These are the activations of a small neural network, seen along a few directions. Each row is one input.
In each table, some parts of the input vary, and every possible input appears once, in random order.
A made-up example of a description, with smaller parts first: one of 8 places around a ring, together with either a single point or one of 9 places along a line or (one of 2 separate values, together with one of 6 places along a line).
Shared parts are said once, and a part with two or three values counts as separate values.
In the rows, 128 means zero.

Other details of the inputs vary at random and push rows far along three fixed directions, the same in every table; ignore that.
To show where, the next rows are all for the same input, with only those details redrawn:
[120  93 123 132 105 106 105  95  95 164  95 132 145]
[119  94 117 132 108 108 104  92  93 160  94 129 141]
[114 113 111 126 139 147 118 110 116 127 129 119 120]
[120  95 142 135 101 108 112 107 108 166 105 141 154]
[115 118 166 148 121 146 142 149 128  95 173 124 120]
[120 103 184 159  89 113 136 144 111 114 154 133 138]
[121  95 158 138  95 107 117 116 116 170 111 148 162]
[109 127  99 117 166 177 124 117 134 110 147 114 107]

A family of inputs:
r1: [108 151  94 107 147 140 105 100 176 136  93 131 152]
r2: [135 121  98 123 139 125 134 122 121 130 141 127 138]
r3: [147 146 153 128 117 126 148 149 153 139 152 145 151]
r4: [115 120 130 125 141 141 118 122 123 133 116 123 113]
r5: [111 131 144 127 123 148 130 117 136 135 132 129 121]
r6: [118 129 189 120 137 161 138 148 192 184 138 163 166]
r7: [129 147  97 126 131 130 127 120  98  79 124  94  69]
r8: [153 124 170 154  86  89 149 159 117 114 158 136 149]
r9: [111 131  95 111 176 169 116 119 131 110 122 103  84]
r10: [138 128 159 135  77  92 133 122 128 176 116 156 166]
r11: [131 128  82 115 183 156 126 136 131 107 140 115 109]
r12: [122 154 145 117 147 165 143 149 167 121 144 133 107]
r13: [123 150 120 133 115 139 138 119 110  85 149 106  89]
r14: [137 138 194 150  76  98 148 156 123 115 141 141 128]
r15: [145 150 102 103 149 145 130 118 159 164 122 141 148]
r16: [116 151 100 105 154 133 102 118 182 134  80 132 146]
r17: [114 118 165 147 120 146 143 150 127  95 173 124 121]
r18: [136 128 129 125  89  96 116  98 107 167  84 133 137]
r19: [147 110 115 146 116  87 130 132  83  98 131 115 119]
r20: [120  97 108 149 115 102 117 108  66 101 131 103 114]
r21: [133  96 164 140 109  93 121 135 119 170 111 156 170]
r22: [129 150 114 137 119 133 141 125 110  87 157 107  97]
r23: [115 124 147 141 136 143 130 140 116  89 146 110  93]
r24: [140 137 117 115 169 149 149 162 160 115 161 133 129]
r25: [133  96  94 133 116  95 108  94  86 158 100 129 149]
r26: [116 155 137 114 141 139 117 129 202 143 104 145 170]
r27: [122 146 124 106 141 160 127 112 162 169 110 141 133]
r28: [148 100  96 125 119  78 113 112  95 160  88 132 146]
r29: [125 113 115 126 152 131 121 129 117 129 127 128 129]
r30: [140  99 137 140 108  93 121 123 109 167 110 144 168]
r31: [124 148 148 111 135 160 134 125 177 175 120 152 144]
r32: [117 145 117 107 139 161 125 103 159 169 115 142 132]
r33: [150 105 145 137 101  84 132 130 121 170 116 150 174]
r34: [133 163 116 113 154 159 144 143 155 115 148 129 112]
r35: [127 165 154 117 135 166 153 149 173 124 158 136 123]
r36: [142 158  89 109 165 155 135 131 141 106 144 120 108]
r37: [111 125 184 150 116 147 145 151 138 102 174 125 117]
r38: [146 149 127 102 146 139 138 145 176 169 128 157 156]
r39: [144 111  65 121 108  84 104  80  76 154  88 120 138]
r40: [137 154 116 103 145 145 131 126 163 169 114 150 143]
r41: [126  98 109 149 120 100 116 113  67 100 123  99 111]
r42: [137 155 147 110 132 148 144 141 182 177 134 158 161]
r43: [120 118 145 144 133 145 135 142 117  89 156 110 108]
r44: [132 159  76 106 165 155 129 123 134 108 128 108  89]
r45: [113 132 175 131 112 146 141 136 152 143 145 143 137]
r46: [145 157 135 115 151 151 150 162 171 119 162 139 128]
r47: [121 116 153 144  99 105 125 131  95 108 115 113 100]
r48: [109 159  62 110 171 147 101 107 146  72  97  95 101]
r49: [115 125 182 149 120 145 144 155 136 101 165 120 114]
r50: [107 123 104 106 154 161 111  95 141 168 109 129 129]
r51: [124  94 126 132 108 105 107 102  97 164  88 130 145]
r52: [117 131 130 122 134 141 122 119 125 131 111 124 110]
r53: [153 123 153 149  94  85 141 155 106 107 147 134 138]
r54: [132 131 104 120 176 157 133 143 142 113 151 128 124]
r55: [124 149 133 121 114 140 137 120 137 134 135 133 123]
r56: [116 138 134 104 150 159 124 122 161 167 106 146 134]
r57: [124 114 171 131 131 138 134 159 151 139 139 145 141]
r58: [134 149 100 135 127 131 134 121 102  84 141  97  88]
r59: [120 110 118 126 104 107 105  87  93 162  75 120 125]
r60: [136 125 137 114 160 147 135 150 170 169 136 164 170]
r61: [125 138 115 120 133 136 122 117 126 127 107 119  98]
r62: [122 114  92 140 152 133 121 117  85  81 142  90  94]
r63: [127 113 149 130 143 129 133 154 139 136 142 139 142]
r64: [136 127 132 143 128 127 151 149 123  90 178 121 125]
r65: [146 138  84  96 160 136 126 128 151 159 114 141 143]
r66: [139 147 137 140 115 129 149 143 126  91 175 122 118]
r67: [127 120 148 113 161 147 131 152 174 172 133 159 163]
r68: [130 154 105  97 147 151 123 111 153 162  99 141 126]
r69: [146 147 132 136 125 124 146 151 121  86 160 121 110]
r70: [130 129 187 153  82 104 140 148 117 113 135 135 119]
r71: [133 113  84 122 158 126 118 125 107 122 119 117 119]
r72: [121 116 158 142 132 137 137 161 125  91 155 119 108]
r73: [121 111 121 128 104 107 105  87  95 162  76 121 126]
r74: [119 154 171 115 133 132 126 160 223 151 111 165 182]
r75: [144 131 167 152  78  93 148 145 113 114 160 137 142]
r76: [136 104 119 152 115  99 126 128  80 102 135 110 124]
r77: [149 140 159 141 119 119 157 176 138  93 178 136 133]
r78: [121 121 127 108 159 159 119 128 157 165 115 148 145]
r79: [146 100  67 122 125  79 104  92  74 151  78 121 134]
r80: [120 135 135 151  99  85 110 129 119  71 102 109 123]
r81: [117 137 200 164  71  89 135 154 156  90 141 137 161]
r82: [135 135 160 142  87  97 137 142 107 109 126 123 108]
r83: [147 134  90 129 140 117 133 140 101  78 145 102  96]
r84: [135 149  83  96 153 140 121 114 145 163  99 132 125]
r85: [134 146  61 108 163 155 132 115 126 106 150 111 111]
r86: [132 130 201 157  79 104 144 154 126 117 141 141 125]
r87: [122 129  77 118 174 164 130 120 127 109 153 115 117]
r88: [120  95 141 135 102 108 112 106 107 166 104 140 153]
r89: [151 123 157 151  88  89 146 153 109 111 154 131 144]
r90: [114 147 105 126 132 122 109 113 149  97  99 110 131]
r91: [118 112  91 126 151 138 116 105 105 125 129 115 122]
r92: [117 133 146 136 130 140 134 142 120  89 139 108  87]
r93: [118 115 100 134 148 141 119 123  89  77 132  96  83]
r94: [113 120 117 135 144 140 121 129 101  84 132  94  76]
r95: [146 102  96 128 114  84 116 103  93 161  94 129 153]
r96: [122 118 109 127  94 105 107  79  94 162  82 126 124]
What is each input in this table made of? -> one of 2 separate values, together with one of 4 places along a line, together with either a single point or one of 11 places around a ring
Changing only the place on the line of 4 turns r27 into r96. The same change can be made to r49. Which row results? -> r50
Changing only the place on the line of 4 turns r10 into r34. The same change can be made to r87. Which row results? -> r60
Change only the choice among 2 separate values in r59. List by row number the other rows that result. -> r73
Change only the place on the ring of 11 in r86. List by row number the other rows that result. -> r19, r21, r23, r36, r40, r52, r53, r54, r68, r78
Change only the place on the line of 4 in r41. List by row number the other rows that result. -> r20, r29, r63
Change only the choice among 2 separate values in r31. List by row number the other rows that result. -> r27

A family of inputs:
r97: [135 158 148 109 172 170 161 186 195 114 178 150 125]
r98: [126 161  78 105 203 183 130 144 168  82 148 104 102]
r99: [120 125 151 115 114 127 126 138 166 167 120 170 169]
r100: [130 160 117 151 119 146 160 143  92  19 202  81  61]
r101: [119 125 110 115 129 125 114 111 111 140  92 124 102]
r102: [127 129 189 151  78  92 131 149 146 123 131 151 164]
r103: [131 136 146 119 114 132 136 122 158 180 134 159 173]
r104: [120 140 174 142 128 165 162 179 156  75 212 141 118]
r105: [122 116 186 144 104 119 131 135 151 164 121 140 161]
r106: [108 134 129 154 131 143 144 159 102   5 193  92  67]
r107: [123 109 121 135 115 120 117 111  76 120 116 113  93]
r108: [152 137  98 121 126 107 127 116 116 141 106 117 128]
r109: [143 110 151 119 132 124 133 148 150 183 132 168 171]
r110: [143 116 112 145 116  93 122 122  94 109 120 100 123]
r111: [118 138 101 109 147 136 104  98 136 152  76 121 120]
r112: [117 173 168 118 162 185 151 167 206 112 160 139 117]
r113: [114 117 132 141 119 110 108 112 107 114  96 109 115]
r114: [135  92 112 139 132 110 119 126  83 118 131 122 126]
r115: [119 122 178 141  99 107 125 141 159 136 125 156 176]
r116: [133 140 187 147  73  89 136 149 148 126 128 155 158]
r117: [148 121 149 114 129 120 138 146 151 187 130 171 164]
r118: [116 161  92 121 166 180 139 130 153  64 172  96  95]
r119: [117 172  77 103 181 192 136 122 169  88 161 104 100]
r120: [121 149 179 128 147 182 162 174 168 108 191 142 104]
r121: [104 143 167 117 172 193 149 172 193 117 170 143 120]
r122: [111 116 121 128 136 125 104 104 121 127  90 114 124]
r123: [118 172  76  90 178 192 138 135 162  86 154 122  86]
r124: [106 143 151 115 164 186 148 167 197 102 182 151 138]
r125: [119 116 171 129 124 137 123 125 167 181 113 146 170]
r126: [124 114 122 140 118 124 119 103  89 130 118 103 110]
r127: [146 104 130 167  95  78 134 130  56  87 144  94 112]
r128: [144 105 181 157 100  94 147 154 122 146 152 142 169]
r129: [120 131 173 123 121 129 120 134 171 175  98 154 163]
r130: [121 108 147 156  86  88 121 129  65  84 117 103  85]
r131: [131 136  75  95 136 142 117  96 119 157 106 142 123]
r132: [121 160 118 137 153 168 145 137 128  51 168  79  59]
r133: [143 135 163 123 123 107 130 152 171 171 110 162 178]
r134: [129 146  78 106 134 131 115  90 139 152 100 125 132]
r135: [134 111  82 117 163 135 116 103 119 159 115 120 147]
r136: [127 106  88 110 161 129 108 119 126 147 101 132 139]
r137: [135 110 102 132 141 113 116 115 116 132 113 111 142]
r138: [119 155 147 110 158 190 157 165 186 116 193 156 130]
r139: [126 124 125 142 108 110 117 106  93 116 107  96 103]
r140: [133 117  85 106 156 125 111 120 127 152  98 133 133]
r141: [138 114 193 157  96  81 135 166 141 130 131 149 170]
r142: [143 109 108 132 125 104 124 126  83 124 127 124 116]
r143: [122 135  94  97 143 142 113 104 126 160  80 131 108]
r144: [133  98 126 149 112  84 121 139  78  92 124 114 115]
r145: [122 178 168 115 159 187 154 168 204 112 158 140 116]
r146: [112 119  97 104 151 144 105 104 127 157  86 127 115]
r147: [116 118  93 116 155 152 111  88 120 167 102 115 125]
r148: [139 162 149 119 170 173 162 175 199 116 183 133 139]
r149: [125 135 117 139 101  97 113 114 105  94 110 115 117]
r150: [127 177  90 113 158 177 146 130 152  67 168 100  86]
r151: [147 132  78 108 153 127 124 102 121 167 109 125 134]
r152: [115  92 125 143 121 125 113 111  77 116 121 113 104]
r153: [151 137  78 104 149 128 127 103 120 169 107 126 133]
r154: [130 145  93 106 139 141 115  91 132 165  83 117 116]
r155: [133 107  82 111 163 135 114 113 114 158 111 135 135]
r156: [136 137 140 158  68  76 126 127  84  68 120 111 104]
r157: [121 115 107 147 110 112 123 103  86 107 135 108 123]
r158: [130 124 119 141 110 115 125 101  81 124 117 101  97]
r159: [115 103 110 125 139 139 112 105  99 144 109 124 111]
r160: [151 145 161 119 117 107 136 153 171 174 106 166 174]
r161: [126 105 208 182  52  73 143 153 109  90 161 128 156]
r162: [130 109 155 175  73  84 130 119  44  80 138  85  86]
r163: [142 118 172 130 109  98 137 164 144 157 128 162 162]
r164: [148 127  80  98 151 130 123 112 115 165 105 140 125]
r165: [127 121 182 145  75  93 136 154 127 122 139 154 147]
r166: [117 110  95 124 130 131 115 105 103 131 123 133 127]
r167: [117 125 118 140 111 103 111 112 112 100 110 118 129]
r168: [127 129  89  97 146 151 115  96 114 169  93 132 107]
r169: [131 116 116 140  92  99 125 114  73  97 134 121 103]
r170: [117 113  92 106 153 154 107  97 116 165  98 129 115]
r171: [122 137  79  98 137 132 112 102 132 147  96 139 123]
r172: [131 140  89 104 144 149 119  87 119 172  95 119 114]
r173: [129 119  94 115 159 123 105 114 137 141  93 125 148]
r174: [142 114 173 145 110  99 139 152 149 157 133 145 177]
r175: [136 135 162 133  92 114 144 130 144 161 143 154 163]
r176: [119 108 149 121 123 138 126 129 153 172 135 171 174]
r177: [119  84 234 185  52  70 138 169  88  89 149 131 128]
r178: [141 140  88 109 149 116 114 115 138 149  86 131 136]
r179: [128 130 146 123 115 133 134 123 159 178 135 157 176]
r180: [123 100 197 162  90 111 137 138 115 142 144 132 150]
r181: [118 131  81 114 143 137 110  90 137 147 103 122 142]
r182: [148 132 154 110 121 113 138 156 160 180 115 172 164]
r183: [147 132  98 124 130 105 124 115 118 139 108 116 129]
r184: [113 133 121 162 133 153 150 141  94  13 208  78  77]
r185: [146 117 107 142 119  98 129 118  80 118 130 105 118]
r186: [123 118 126 145 109 112 115 107  95 115 109  95 106]
Changing only one part turns r122 into r115. The same change can be made to r143. Which row results? -> r123
Changing only one part turns r149 into r111. The same change can be made to r116. Which row results? -> r112
What is each input in this table made of? -> one of 3 separate values, together with one of 5 places around a ring, together with one of 6 places along a line
Change only the place on the ring of 5 in r144. List by row number the other rows that result. -> r128, r141, r155, r174
Change only the choice among 3 separate values in r100. List by row number the other rows that result. -> r153, r172
Start at r114 and move only the place on the ring of 5, one step at a time. The first step leads to r135. Which rows follow, in order? -> r137, r173, r136
